Each row below holds a small network's activations on one input, seen along a few directions.
In each table, some parts of the input vary, and every possible input appears once, in random order.
Descriptions start from the smaller parts, as in this example, which fits no table here: one of 2 separate values, together with either a single point or one of 9 places along a line or (one of 4 places along a line, together with one of 8 places around a ring).
Shared parts are said once, and a part with two or three values counts as separate values.

Other details of the inputs vary at random and push rows far along two fixed directions, the same in every table; ignore that.

Table:
row 1: [ 10 -33  15  12 -21  -4 -14  52   6  42  19]
row 2: [ -5   5  -2  13   2   5   5 -21  -7  -1 -16]
row 3: [  1 -10   8   0  -2 -10 -15  41  21  26   9]
row 4: [ 20  -6  -6  -3 -16  31  13 -19  -4  -5  15]
row 5: [-13  26   6 -32  18  -1  19 -37 -18 -48  -3]
row 6: [ 19  -3   2   4 -18  -4  30 -10 -24 -17  28]
row 7: [-29  35   4  -5  27 -36 -21  23  23 -36 -30]
row 8: [ 12  15  -5   3  -8  -3  26 -24 -22 -34   6]
row 9: [ 16 -26  12   9 -21  -1 -11  53  13  39  26]
row 10: [ 14 -21  -5   4 -16  25  12 -22 -16  -4   5]
row 11: [  2 -25   3   9  -1 -17 -23  58  22  28  16]
row 12: [  1 -16  -4  29 -10 -17 -21  32  18  16  -8]
row 13: [-14  -7   2 -10  11 -17 -25  25  17   8 -17]
row 14: [ 11 -34  13   5 -22   4 -15  55  13  35  11]
row 15: [  2  10   7 -20   1  15  14 -34 -22   4   5]
row 16: [ 31 -23   1  22 -39  14  31   5 -21 -15  42]
row 17: [-10  38  -5 -18  21  16   5 -45  -5 -23 -22]
row 18: [ 34 -23  -6  19 -36  30  22  -8  -8  10  34]
row 19: [  8   6 -17   8   3  16  13 -35 -11 -17   5]
row 20: [-22  15  -5  -1  23 -18 -28   5  19 -10 -36]
row 21: [-15  41  -3 -12  25   5  12 -49 -11 -13 -17]
row 22: [ 40 -27   2   6 -40  16  26   7 -21 -16  39]
row 23: [-13  10  13  -4  12 -49 -19  58  20  -2  -8]
row 24: [-20  -4  -4  -7  14 -24 -32  46  29  11 -18]
row 25: [-17  30 -12 -10  32  -1   9 -49 -11 -23 -12]
row 26: [ -7  32 -14 -17  26  13   4 -46  -1 -30 -21]
row 27: [-21  25   1  12  20 -15 -18   5  14   2 -37]
row 28: [ 26 -36   2  13 -33  36  17  -6 -18  11  23]
row 29: [ 30 -31   9  -9 -35  35  19  -3 -17  18  33]
row 30: [-22  -1   9  -7  15 -16 -24  34  21  15 -27]
row 31: [ -7  -8   0 -17   6   7   2 -14  -8  -2  -9]
row 32: [-15  20  -8  -7  17  -2  11 -58 -20 -16 -12]
row 33: [ -6   7  10 -14   8 -32 -11  42  14 -16  -9]
row 34: [ 12 -29   3  -3 -18   7   5  -8 -17  14  26]
row 35: [ 18 -33   6  12 -16  -6 -12  55  18  34  28]
row 36: [ 23 -33  -8  16 -31  17  21 -10 -18  13  40]
row 37: [ -7  35 -16  -4  25   6   9 -50  -2 -27 -21]
row 38: [-15  23 -18 -15  22   9   3 -47  -9 -32 -22]
row 39: [-24   0  12  -1  15 -24 -24  32  16  23 -20]
row 40: [ 19  -7  -6   7  -9  15  20 -23 -10   3  24]
row 41: [ 22 -22 -11   7 -14  25   4   0  -5  -4  22]
row 42: [-11  -2  -4  22   4 -18 -17  18  16   9 -24]
row 43: [  4  19  -5   5   1  15  11 -28  -5  -7  -4]
row 44: [ 19 -20   1 -12 -19  26  11   1  -2   9  25]
row 45: [-19  20  -2 -18  33 -16 -23  16  27  -5 -27]
row 46: [-29  32   7   2  24 -42  -8  20  12 -22 -16]
row 47: [  7 -23   3  -8 -12  13  16 -23 -25   9  17]
row 48: [  5  -5   8  10 -13  -1 -20  38  21  20  -8]
row 49: [-16   5 -13  20   9 -25 -24  29  26   4 -22]
row 50: [ -4  -8  16   2  -6 -30  -8  53  10  -1  19]
row 51: [-14   8   6   7  10 -10 -28  32  22  10 -29]
row 52: [-16  22 -10 -31  34  10   3 -41  -9 -29 -14]
row 53: [  4  13  -5  -3   2  13  19 -36 -11  -4   9]
row 54: [ 15  -3   5   6 -19  17  19 -23 -18  13  17]
row 55: [-32  17  -4 -13  31 -29 -23  12  15   1 -23]
row 56: [-10  16   5  17   3 -18 -21  28  25  16 -26]
row 57: [-23  29  -2  -7  23   1  13 -55 -18 -12 -25]
row 58: [ 31 -28   5  -8 -31  37  19  -1 -13  15  37]
row 59: [ -9   1  -2   6   5  -5   5 -23  -9   2  -9]
row 60: [ 10  -9   4   9 -15  18  18 -23 -23  12  14]
Description of these inputs: one of 5 places around a ring, together with either one of 2 separate values or one of 10 places around a ring.
The inputs of row 37 and row 45 match in every part but the place on the ring of 5. If row 8 is changed in the same way as row 37 into row 45, which row does it become? -> row 33
The inputs of row 10 and row 31 match in every part but the place on the ring of 5. If row 4 is changed in the same way as row 10 into row 31, which row does it become? -> row 44
Which other rows agree with row 36 in the place on the ring of 5? List them by row number. -> row 6, row 21, row 25, row 32, row 40, row 46, row 53, row 54, row 57, row 59, row 60
Change only the choice among 2 separate values in row 50. List by row number the other rows that result. -> row 23
Change only the place on the ring of 10 in row 12. List by row number the other rows that result. -> row 2, row 18, row 19, row 27, row 37, row 42, row 43, row 49, row 56
A walk changes only the place on the ring of 10. It starts at row 39 and steps to row 47. List the rest of the walk in order. -> row 34, row 55, row 11, row 35, row 3, row 9, row 15, row 1
Change only the choice among 2 separate values in row 33. List by row number the other rows that result. -> row 5

Table:
row 61: [ 28 -36  -3  14 -32  32  25 -23 -26  14  35]
row 62: [ -4   5  -1  -4   6  -8   1   2   1 -12   3]
row 63: [-20  30  -3  -5  25  -4  -2 -28   0  -7 -24]
row 64: [  4   3   3 -15   1  11  18 -26 -22 -11   9]
row 65: [-14  14   1   0  15  -8 -17  15  19   8 -19]
row 66: [  8 -17  10   2 -12 -10  -8  38   7  17  11]
row 67: [-14   6  -1   7  10 -16 -17   9  13  12 -21]
row 68: [ 20  -6  -5  12 -18   7  15  -6  -9 -10  15]
row 69: [  4  16  -8   2   5   6  16 -32 -14 -27  -2]
row 70: [  6  -3   3  -2  -9   8  17 -13 -16 -16  15]
row 71: [  7 -17  -5   3  -7  17   4 -12  -9   5   7]
row 72: [ -6  -7   3   6   1 -12 -29  45  29  22 -13]
row 73: [ -5 -10   3   8   3  -9 -27  45  28  21 -10]
row 74: [ 27 -24   4   2 -34  23  30 -13 -26  -8  38]
row 75: [-11  19  -2 -21  17  -5   6 -25  -7 -19  -8]
row 76: [  5 -15   5   3  -6 -11  -9  35  10  10  12]
row 77: [-21  34  -3  -9  25  -5  -1 -35  -1  -9 -27]
row 78: [  1  -1   3   4  -3  -1 -11  20  15  17  -4]
row 79: [ 10 -18   3   8 -16 -11  -5  36   9   8  19]
row 80: [-23  26  -7 -15  29  -3  -7 -34   0 -14 -34]
Describe the family of inputs behind these rows. -> one of 2 separate values, together with either a single point or one of 4 places along a line or one of 5 places around a ring
The inputs of row 71 and row 80 match in every part but the choice among 2 separate values. If row 73 is changed in the same way as row 71 into row 80, which row does it become? -> row 72
A walk changes only the place on the line of 4. It starts at row 66 and steps to row 75. List the rest of the walk in order. -> row 79, row 74
Change only the choice among 2 separate values in row 61. List by row number the other rows that result. -> row 67

Table:
row 81: [ 19 -18  -2  -4 -19  32  19 -31 -25  -3  16]
row 82: [ -7  -9  -2   2   3  -5 -19  26  17   7 -17]
row 83: [-11  17   3  -8  14 -35 -12  27  15 -10 -13]
row 84: [-12  -4   9 -12   0 -18 -15  27  15  11  -3]
row 85: [  4 -15   7  10 -11  -1 -14  25   9  22  -1]
row 86: [-13  -7  -4  31  -3 -34  -7  17   4   2  -5]
row 87: [  3  16  -1 -19  12   2  21 -34 -24 -29   6]
row 88: [ 11  -3   3 -11 -15  22  31 -29 -28 -19  30]
row 89: [ 29 -31   9  27 -39   7   2  37   3  19  28]
row 90: [-30  47  -5 -23  42   0  -1 -55  -3 -11 -41]
row 91: [ 26 -19   3  -4 -22  28  34 -17 -32 -12  43]
row 92: [-16  -4  12  -9   5 -11 -14  29  14  12  -1]
row 93: [  2  -1   3  13  -5 -10 -11  28  14  -3  -7]
row 94: [  6  -5 -13 -10   1  26   9 -36 -14  -8   4]
row 95: [  1  -4  -6  11  -1  -9 -13  28  20  -7  -8]
row 96: [-17   9   5 -17  18 -30 -21  21  15   4 -19]
row 97: [ 21 -39  -4  16 -26  15  -9  30  11  31  27]
row 98: [ -9  13  -9   7  14 -15 -19  20  23  -9 -16]
row 99: [ 14  -6   3  -2 -13  30  25 -37 -24  14  13]
row 100: [ 26 -32 -10  -3 -25  40  21 -27 -22  -3  25]
row 101: [  1   8   6  17  -4 -10  -4  25  12  16  -5]
row 102: [-16  26  -8 -17  28   9   2 -47  -4  -7 -23]
row 103: [-24  28   2 -32  37   4   7 -43 -16 -24 -17]
row 104: [  6 -23  -7  11 -13  12  24 -48 -38   1  17]
row 105: [-20  30  -4   5  26 -23 -20  12  26  -1 -28]
row 106: [-18  14   7   2  13 -13 -20  16  15  17 -26]
row 107: [  0   7   7  16  -6 -11  -8  24  12  10  -5]
row 108: [-25  28   5 -11  20 -35 -15  21  19 -14 -20]
row 109: [ 24 -43   9   4 -24   3  -1  41  -3  26  34]
row 110: [  4  22  -4  -2   4  13  20 -42 -13 -10  -1]
row 111: [ 28 -36   0  22 -36   8   2  39   8   8  24]
row 112: [ -9  32 -14  -9  22   9   8 -48  -6 -29 -11]
Describe the family of inputs behind these rows. -> one of 2 separate values, together with either a single point or one of 5 places around a ring or one of 10 places around a ring
The inputs of row 109 and row 87 match in every part but the choice among 2 separate values. If row 97 is changed in the same way as row 109 into row 87, which row does it become? -> row 112
A walk changes only the place on the ring of 10. It starts at row 89 and steps to row 93. List the rest of the walk in order. -> row 111, row 95, row 98, row 112, row 105, row 110, row 101, row 107
Change only the place on the ring of 5 in row 83. List by row number the other rows that result. -> row 87, row 88, row 91, row 108
